Each row has a name. After each piece below comes the name of the row it's from, unless a question asks for something else. Each question is about the rows just above it.

(4): [130 104 160 182 154  75  72 120 157  92 168 135 187  81]
(24): [107 122 168 151 139 125 120 123 137 121 130 124 155 123]
(120): [162 166 130 137 122 122 150 162 132 142 173  97 118 152]
(85): [142 132 152 173 130  97 118 122 162 122 167 137 162 150]
(4) in full:  [130 104 160 182 154  75  72 120 157  92 168 135 187  81]
Which row holds these entries in another order? [ 97 118 122 122 130 132 137 142 150 152 162 162 167 173]  (85)
[152 167 122 137 132 122 162 142 150  97 130 118 173 162] is which row reordered?  (85)

(163): [143 121 115 121 147 134 145 145 147 132 122 132 153 129 140 125 110 105
 147 121 133 123 121 120 136 135 119]
(37): [139 104 130 152 125 123 142 140 136 134 135 154  71  92 126 118  97 123
 147 116 100 135 133 126 130 133 167]
(111): [136 136 125 144 113 139 122 161 123 120 134 120 138 113 122 118 136 150
 137 149 110 138 130 117 112 134 119]
(181): [147 115 132 121 134 110 119 136 143 132 153 129 134 121 135 147 140 145
 121 147 145 125 122 121 123 120 105]
(74): [119 100 145 136 115  91 118 127 148 126 165 131  91 154 135 150 126 139
 119 141 138 118 138 132 123 133 136]
(86): [120 109 138 147 121 113 116 134 152 130 146 134 111 139 156 152 114 130
 131 126 135 130 133 127 119 141 137]
(53): [138 140 126 157 126 114 104 154 146 133 152 119 127 119 124 163 144 152
 147 144 131 128 138 127 115 137 109]
(186): [110 103 151 126 100 125 140 118 172 110 153 134  89 150 155 130 123 129
 131 133 127 129 127 130 120 143 135]
(113): [135 121 128 121 123 121 103 145 138 133 158 134 126 135 128 134 139 142
 147 154 153 127 134 137 134 110 102]
(158): [117 114 122 158 126 136 124 153 120 141 138 141 120 109 125 128  99 121
 152 140 120 126 147 134 123 112 122]
(62): [131 118 129 128 118 113 118 133 151 124 149 133 116 150 136 135 148 151
 129 133 123 130 121 119 120 143 131]
asked: [139 104 130 152 125 123 142 140 136 134 135 154  71  92 126 118  97 123
 147 116 100 135 133 126 130 133 167]  (37)
asked: [135 121 128 121 123 121 103 145 138 133 158 134 126 135 128 134 139 142
 147 154 153 127 134 137 134 110 102]  (113)
[121 120 123 119 121 121 147 135 105 145 136 140 125 121 134 145 110 122
 115 143 129 147 153 134 147 132 132] is which row reordered?  (181)

(117): [ 81 159 108  77 154  90]
(22): [ 90  77  80 159 154 108]
(72): [159 108  91 154  80  77]
(117) in full:  [ 81 159 108  77 154  90]
[ 77  80 154  91 108 159] is which row reordered?  (72)
asked: [159 108  91 154  80  77]  (72)
Which row holds these entries in another order? [ 77  81  90 108 154 159]  (117)
(72) in full:  [159 108  91 154  80  77]
asked: [ 81 159 108  77 154  90]  (117)
[ 77  80  90 108 154 159] is which row reordered?  (22)

(102): [139 146  75 169]
(128): [ 74 161 157 156]
(6): [130 100  75  87]
(90): [139 146 116  74]
(102) in full:  [139 146  75 169]
The one value in (6) and (102):  [75]

(97): [137 124 132 109 128 124 124 123 126 111 125 109 120 125 127 134 131 119
 135 114 130 129 121 132 127 134 125 143 136 129 128 122 128 117 132 127
 123 132 135 133 130 133 125 131 125 158 129 156 122 131 131 132 136 118
 128]
(30): [125 133 126 122 128 131 128 122 131 119 126 135 134 118 131 147 126 118
 132 126 119 120 133 126 123 128 138 126 116 134 122 119 129 116 134 130
 141 136 134 122 131 125  97 124 130 166 123 111 137 133 127 124 124 124
 125]
(88): [136 127 119 122 120 123 127 127 123 133 130 148 128 130 121 128 117 145
 132 123 130 123 126 148 136 130 122 121 111 121 123 125 128 127 126 136
 108 136 120 130 129 134  88 129 121 105 132 123 119 139 129 120 124 134
 126]
(125): [131 139 121 115 120 127 133 133 139 122 126 123 131 124 117 126 128 116
 115 139 141 131 127 114 121 115 129 130 119 124 109 136 128 140 132 138
 139 172 110 125 130 111 128 125 122 114 132 140 146 125 134 132 136 137
 127]
(108): [111 125 123 128 121 123 135 129 125 140 130 127 122 123 127 128 125 137
 135 128 131 140 131 134 133 124 123 145 127 131 123 125 131 133 136 136
 122 109 122 123 136 127 135 133 139 136 127 119 117 131 130 127 138 109
 125]
(48): [120 138 124 121 122 129 125 122 116 123 127 117 129 125 133 130 122 123
 130 149 125 123 122 130 109 137 126 133 122 135 100 128 129 126 115 136
 128 135 116 126 129 129 115 127 109 119 125 114 116 105 126 128 153 128
 132]
(43): [111 125 120 128 121 123 135 129 125 131 130 127 122 123 127 128 125 137
 135 111 131 138 131 134 133 124 123 145 127 131 123 125 131 133 136 136
 122 109 122 123 136 127 135 133 139 136 127 130 117 131 130 130 138 109
 125]
(76): [130 134 129 127 127 128 128 122 125 131 130 121 120 139 125 128 124 142
 132 120 129 120 127 146 127 132 121 144 135 116 115 130 132 125 117 126
 132 141 143 133 121 130 149 135 101 123 131 128 141 130 128 120 137 138
 131]
(35): [128 133 135 121 128 139 123 121 125 126 129 107 127 133 130 139 132 125
 108 127 133 118 128 122 127 121 133 129 132 126 135 128 130 137 140 137
 128 120 133 125 131 128 155 129 131 121 129 146 126 124 127 140 122 143
 128]
(108) in full:  [111 125 123 128 121 123 135 129 125 140 130 127 122 123 127 128 125 137
 135 128 131 140 131 134 133 124 123 145 127 131 123 125 131 133 136 136
 122 109 122 123 136 127 135 133 139 136 127 119 117 131 130 127 138 109
 125]
(43) in full:  [111 125 120 128 121 123 135 129 125 131 130 127 122 123 127 128 125 137
 135 111 131 138 131 134 133 124 123 145 127 131 123 125 131 133 136 136
 122 109 122 123 136 127 135 133 139 136 127 130 117 131 130 130 138 109
 125]

(96): [ 93  94 131 165 164 146]
(93): [ 87  91 154 143 112 154]
(134): [ 91  82 148 153 152 129]
(89): [ 96  83 136 144 145 146]
(13): [ 97  80 142 157 158 134]
(154): [ 95  98 126 165 156 146]
(36): [ 98 144  87 143 137 162]
(20): [104  94 141 150 151 132]
(8): [115  75 153 161 133 137]
(3): [143  87 137 162 143 145]
(189): [102  89 151 159 149 158]
[ 87 137 143 143 145 162] is which row reordered?  (3)
Shared by (36) and (89):  [144]

(103): [110 171 103 160 156 156 112 164  88]
(71): [112 103 165 156 160 171  72 110  92]
(31): [110 171 103 160 156  72 112 164  92]
(31) in full:  [110 171 103 160 156  72 112 164  92]
(71) in full:  [112 103 165 156 160 171  72 110  92]
Put [ 72 112 164  92 110 171 103 160 156] back in order: which row is it?  (31)
Where do [110 171 103 160 156  72 112 164  92] appear?  (31)

(84): [ 97 144 118 127 142 111 129 118 117 111 110 136 125 120 147 109 122 121
 140 152 112 101 124]
(42): [122 136 123 118 125 145 101 128 126 109 120 113 118 135 113  79 122 101
 151 159 132 130 112]
(61): [112 126  79 128 130 122 123 109 128 101 101 120 117 122 159 132 151 135
 136 118 113 130 125]
Which row holds these entries in another order? [125 130 113 118 136 135 151 132 159 122 117 120 101 101 128 109 123 122
 130 128  79 126 112]  (61)
(42) in full:  [122 136 123 118 125 145 101 128 126 109 120 113 118 135 113  79 122 101
 151 159 132 130 112]
asked: [ 97 144 118 127 142 111 129 118 117 111 110 136 125 120 147 109 122 121
 140 152 112 101 124]  (84)
Where do [122 136 123 118 125 145 101 128 126 109 120 113 118 135 113  79 122 101
 151 159 132 130 112] appear?  (42)
asked: [112 126  79 128 130 122 123 109 128 101 101 120 117 122 159 132 151 135
 136 118 113 130 125]  (61)

(164): [134 105 117 151 113 111 134 126 143 101 149 137 121 165 121 142 155 115
 150 151 119 110 138 158 105 136 138 115 164 138 166 105 114 120]
(59): [137 132 142  97 156 113 149 110 119 150  98 153 117 140 115  94  98 158
 134 107 114 156 129 115 149 117 133 139 137 131 132 149 155  99]
(213): [116 173 141  99 143 142 123 125 122 156 106 111 131  94 144 104  92 149
 116 108 111 142 117  94 150 127 116 148  93 127 116 141 157 122]
(218): [ 90 115 130 118 115  97 133 112 112 168 141 155 133 145 117 114 106 150
 118 112  95 147 117 111 124 124 154 121 166 113 126 114 151  95]
(46): [ 89 128  87 129 118 102 130 129 131 120 159 141 103 169 130 144 123 126
 145 116 111 137 118 146 111 117 139 126 160 119 140 140 120  86]
(137): [139 144  90 110 147 120 145 120 142 115 134 125  88 171 124 113  97 122
 144 110 142 126 124 154 121 105 121 148 107 133 139 163 125  87]
(2): [149 117 155 133 156  98 131 135  97 115 140 158 150 149 117 137  94 110
 137  98 132  99 149 115 153 107 156 132 142 139 129 114 113 119]
(123): [ 88 158  78 151 108 128 124 163 135 134 172 108 110  95 149 188 142 119
 124 118 110 132 124 116 114 121 113 147 112 115 115 120 123  95]
(192): [163 141 134 137 142 157 125 143 139  95 129 105 114 100 142 117 162  84
 131 154 175 111 144 152 151 131 110 121  95 139 135 143 111 150]
(110): [ 91 117 127 122 115  97 132 109 118 157 127 151 138 159 106 119 101 151
 134 112  97 150 115 104 117 129 136 118 163 115 130 117 159  94]
(19): [ 89 123  79 129 114 110 138 121 131 120 158 137 100 172 112 161 127 139
 151 116 110 137 124 138 108  99 154 143 142 112 134 115 126  81]
(135): [150 117 121 119 115 114 138 138 136 105 138 113 142 121 101 115 105 126
 105 120 137 110 134 165 134 149 151 151 166 111 165 155 143 158]
(59) in full:  [137 132 142  97 156 113 149 110 119 150  98 153 117 140 115  94  98 158
 134 107 114 156 129 115 149 117 133 139 137 131 132 149 155  99]
[ 94  97  98  98  99 107 110 113 114 115 115 117 117 119 129 131 132 132
 133 134 137 137 139 140 142 149 149 149 150 153 155 156 156 158] is which row reordered?  (59)
Put [120 114 105 166 138 164 115 138 136 105 158 138 110 119 151 150 115 155
 142 121 165 121 137 149 101 143 126 134 111 113 151 117 105 134] back in order: which row is it?  (164)

(69): [122 166 127 145 130 127 126 128  86 112 129 127 121 171 145 118 133 130
 150 129 131 129  76 127 149 129 124 127 120 130 128 130 131 128 116 123
 130 130 131 127 131 134 127 128]
(94): [122 166 129 145 130 127 128 128  86 112 129 127 121 168 145 118 133 130
 150 129 131 129  76 127 149 129 124 130 120 130 128 130 131 128 116 123
 132 129 139 150 131 123 127 130]
(92): [122 166 127 145 130 127 126 128  86 112 129 127 121 168 145 118 133 130
 150 129 131 129  76 127 149 129 124 127 120 130 128 130 131 128 116 123
 130 130 131 127 131 134 127 128]
The row with [122 166 129 145 130 127 128 128  86 112 129 127 121 168 145 118 133 130
 150 129 131 129  76 127 149 129 124 130 120 130 128 130 131 128 116 123
 132 129 139 150 131 123 127 130] is  (94)
(92) in full:  [122 166 127 145 130 127 126 128  86 112 129 127 121 168 145 118 133 130
 150 129 131 129  76 127 149 129 124 127 120 130 128 130 131 128 116 123
 130 130 131 127 131 134 127 128]
(69) in full:  [122 166 127 145 130 127 126 128  86 112 129 127 121 171 145 118 133 130
 150 129 131 129  76 127 149 129 124 127 120 130 128 130 131 128 116 123
 130 130 131 127 131 134 127 128]
(94) in full:  [122 166 129 145 130 127 128 128  86 112 129 127 121 168 145 118 133 130
 150 129 131 129  76 127 149 129 124 130 120 130 128 130 131 128 116 123
 132 129 139 150 131 123 127 130]
asked: [122 166 127 145 130 127 126 128  86 112 129 127 121 168 145 118 133 130
 150 129 131 129  76 127 149 129 124 127 120 130 128 130 131 128 116 123
 130 130 131 127 131 134 127 128]  (92)
asked: [122 166 127 145 130 127 126 128  86 112 129 127 121 171 145 118 133 130
 150 129 131 129  76 127 149 129 124 127 120 130 128 130 131 128 116 123
 130 130 131 127 131 134 127 128]  (69)

(116): [124 113 113 111 114 114 120 124 119 119 114  87 112]
(174): [101 146 145 159 162 173 142 126 137 143  95 150 127]
(82): [149 139 136 144 139 151 123 120 127 134 135 111 183]
(178): [132 100 144 156 138 132 138 114 181 117 171 131 133]
(75): [108 136 135 135 112 121 116 168 120 128 136 170 144]
(16): [122 107 108 111 117 117 119 139 123 114 114  90 113]
(14): [116 113 116 119 136 136 133 106 129 122  96  91 103]
(169): [136 144 120 123 135 135 127 139 134 149 151 183 111]
(39): [117 103 100 107  92  92 108 154 119 101 141 152 137]
Put [111 136 144 120 123 135 135 127 139 134 149 151 183] back in order: which row is it?  (169)
Put [183 111 135 134 127 120 123 151 139 144 136 139 149] back in order: which row is it?  (82)
Shared by (14) and (169):  [136]
Which value is in both (75) and (178)?  [144]

(38): [171  74 164  85 106 126 160  82 162 149 156 151 155 156 156 155  83 149]
(27): [ 97 178  86 169  94 183  92 154  86 161 171 110 168 172  86  98 159  91]
(167): [104 155 107 160 178 103 106 164 138  94  91 138  90  85 103 114 168 113]
(32): [184 126 135 110  86 178 133 106  87 174 181  73 177 165 139  86  92 132]
(80): [105 144 117 143 182 106 103 159 146 106  97 132 100 102 108  97 171 120]
(153): [115 121 160 114  91 127 173 103 130 133 121 182 137 119 167 186 125 160]
(91): [ 81 169  76 161 116 165  73 153 120 172 159 106 167 170  86  68 162  78]
asked: [115 121 160 114  91 127 173 103 130 133 121 182 137 119 167 186 125 160]  (153)
(32) in full:  [184 126 135 110  86 178 133 106  87 174 181  73 177 165 139  86  92 132]

(25): [152 104 145 100 152  97 132  84 175 185  89 178 170 102  90 137 109 160]
(47): [150 124 144 129 122 128 141 127 114 116 135 116 111 125 132 143 128 150]
(139): [127 118 135 183  89 124 150 166  87  82 142  86  88 122 125 140 117 124]
(175): [155 120 145 102 154 118 133 101 145 152 116 148 141 118 119 139 126 160]
(122): [131 114 136 157 108 131 146 127 153 145 136 147 108 141 110 148 155 120]
(184): [153 120 146 120 138 122 140 118 132 132 128 133 128 121 126 145 124 151]
(58): [157 131 148 120 114 136 141 128 108 108 146 110 105 131 145 147 136 155]
(10): [107 135 121 158 109 139 130 153 120 110 146 114 121 138 142 121 139 106]
(44): [153 101 146 120 138 122 140 118 132 132 128 133 128 121 126 145 124 151]
Which row holds these entries in another order? [105 108 108 110 114 120 128 131 131 136 136 141 145 146 147 148 155 157]  (58)
[155 120 145 102 154 118 133 101 145 152 116 148 141 118 119 139 126 160] is in which row?  (175)
(44) in full:  [153 101 146 120 138 122 140 118 132 132 128 133 128 121 126 145 124 151]

(51): [128 130 186 186 169  95 141 115 153 185  91  92 177  96 133 135 122 162
 160 140 138 126 161  84]
(124): [ 96  95 186 153 160  84 136  92 140 138 169  91 122 133 130 115 177 128
 126 161 172 135 161 141]
(64): [186  95 186 153 160  84 136  92 140 138 169  91 142 118 180 166 104 177
 179  96  84 150  88 119]
Where do [186  95 186 153 160  84 136  92 140 138 169  91 142 118 180 166 104 177
 179  96  84 150  88 119] appear?  (64)
(64) in full:  [186  95 186 153 160  84 136  92 140 138 169  91 142 118 180 166 104 177
 179  96  84 150  88 119]
Which row holds these entries in another order? [ 84  91  92  95  96 115 122 126 128 130 133 135 136 138 140 141 153 160
 161 161 169 172 177 186]  (124)
asked: [128 130 186 186 169  95 141 115 153 185  91  92 177  96 133 135 122 162
 160 140 138 126 161  84]  (51)

(203): [138 136 132 128 123 120 116 112 115 115 116 118 121 120]
(212): [141 140 138 135 128 126 123 130 119 116 115 114 116 118]
(17): [122 140 135 141 123 120 139 132 127 132 141 139 153 136]
(34): [120 123 127 132 135 139 140 152 141 141 133 136 132 122]
(15): [140 141 141 140 137 134 130 117 126 122 118 116 115 118]
(129): [135 139 140 141 141 140 137 134 133 129 125 121 125 153]
(95): [128 132 135 139 141 141 141 153 139 135 132 127 123 128]
(195): [141 140 138 135 130 126 123 130 119 116 115 114 116 118]
(172): [135 139 140 141 141 140 137 134 133 129 125 121 118 153]
(105): [125 122 118 115 114 115 116 107 119 122 127 131 135 106]
(29): [119 116 114 115 116 118 122 142 134 130 134 138 140 127]
(68): [115 115 116 118 121 125 129 157 134 137 140 141 142 135]
Put [140 152 139 122 132 141 135 136 133 123 141 127 120 132] back in order: which row is it?  (34)
[135 139 140 141 141 140 137 134 133 129 125 121 125 153] is in which row?  (129)
(34) in full:  [120 123 127 132 135 139 140 152 141 141 133 136 132 122]

(11): [135 129 134 110 121 143 128 124 143 134 126 120 127 132 110 132 129 147
 118 157]
(9): [131 119 128 116 126 130 127 128 112 125 130 113 133  86 129 134 129 112
 138 119]
(182): [133 132 139 128 108 146 133 130 137 128 118 139 143 158 122 108 137 112
 116 142]
(70): [133 127 118 139 133 106 108 126 136 122 114 120 146 147 127 125 115 142
 132 118]
(79): [128 125 116 123 106 110 113 123 108 134 120 115 133 136 123 115 156 126
 133 123]
(151): [135 126 129 129 129 114 120 112 121  95 126 107 126 137 157 154 136 131
 147 141]
(107): [156 123 126 133 120 113 133 106 128 135 108 110 115 123 116 115 136 125
 123 123]
(118): [131 120 120 129 137 127 146 123 142 115 135 151 125 135 112 111 127 120
 124 145]
(56): [121 134 117 118 126 146 136 139 132 106 126 129 131  82 124 142 126 146
 117 136]
(201): [121 134 117 118 126 146 136 139 143 106 126 129 131  82 124 142 126 146
 117 136]
(126): [127 126 120 139 115 102 110 133 113 116 126 131  99 153 133 127 140 117
 143 134]
(107) in full:  [156 123 126 133 120 113 133 106 128 135 108 110 115 123 116 115 136 125
 123 123]
[123 128 125 116 123 106 110 113 123 108 134 120 115 133 136 123 115 156
 126 133] is which row reordered?  (79)
asked: [133 127 118 139 133 106 108 126 136 122 114 120 146 147 127 125 115 142
 132 118]  (70)
(70) in full:  [133 127 118 139 133 106 108 126 136 122 114 120 146 147 127 125 115 142
 132 118]

(115): [150 112 134 121 128 182 123  96 135 140 114 172 135 138 100 141 154 138
 136 115 134 138 137 125 146 145 144 155]
(159): [152 143 161 103 121 158 135 120 157 103 122 163 116 133 144 144 164 132
 164 157 126 119 118 129 122 120 146 128]
(67): [137 135 100 146 154 145 134 136 182 125 144 133 140 150 138 137 115 128
 121 134 155 141  96 172 138 123 114 135]
(87): [123 131 177  98  96 117 122 117  83 127 100 153 115 117 136 137 152 148
 156 143  98 110 136  98 124 115 144 104]
(138): [138 135 110 136 145 142 136 135 176 118 144 125 138 152 134 134 120 126
 123 136 150 139  98 169 139 115 127 124]
(52): [136 146 140 114 145 134 135 135 123 115 138 154 125 138 121 111 150 172
 128 182 100 137 144 138 141 134  96 155]
(162): [152 143 161 103 121 158 135 120 157 103 122 163 116 133 144 144 164 132
 148 154 136 133 106 144 133 104 163 114]
Which row holds these entries in another order? [144  96 121 182 123 172 125 137 141 145 146 137 138 155 135 150 134 100
 138 128 135 115 140 133 134 136 114 154]  (67)
Which row holds [137 135 100 146 154 145 134 136 182 125 144 133 140 150 138 137 115 128
 121 134 155 141  96 172 138 123 114 135]?  (67)
Put [138 134 125 144 146 123 128 154 121 114 135 134 141 138 137 112 145 100
  96 150 182 135 115 155 136 172 140 138] back in order: which row is it?  (115)

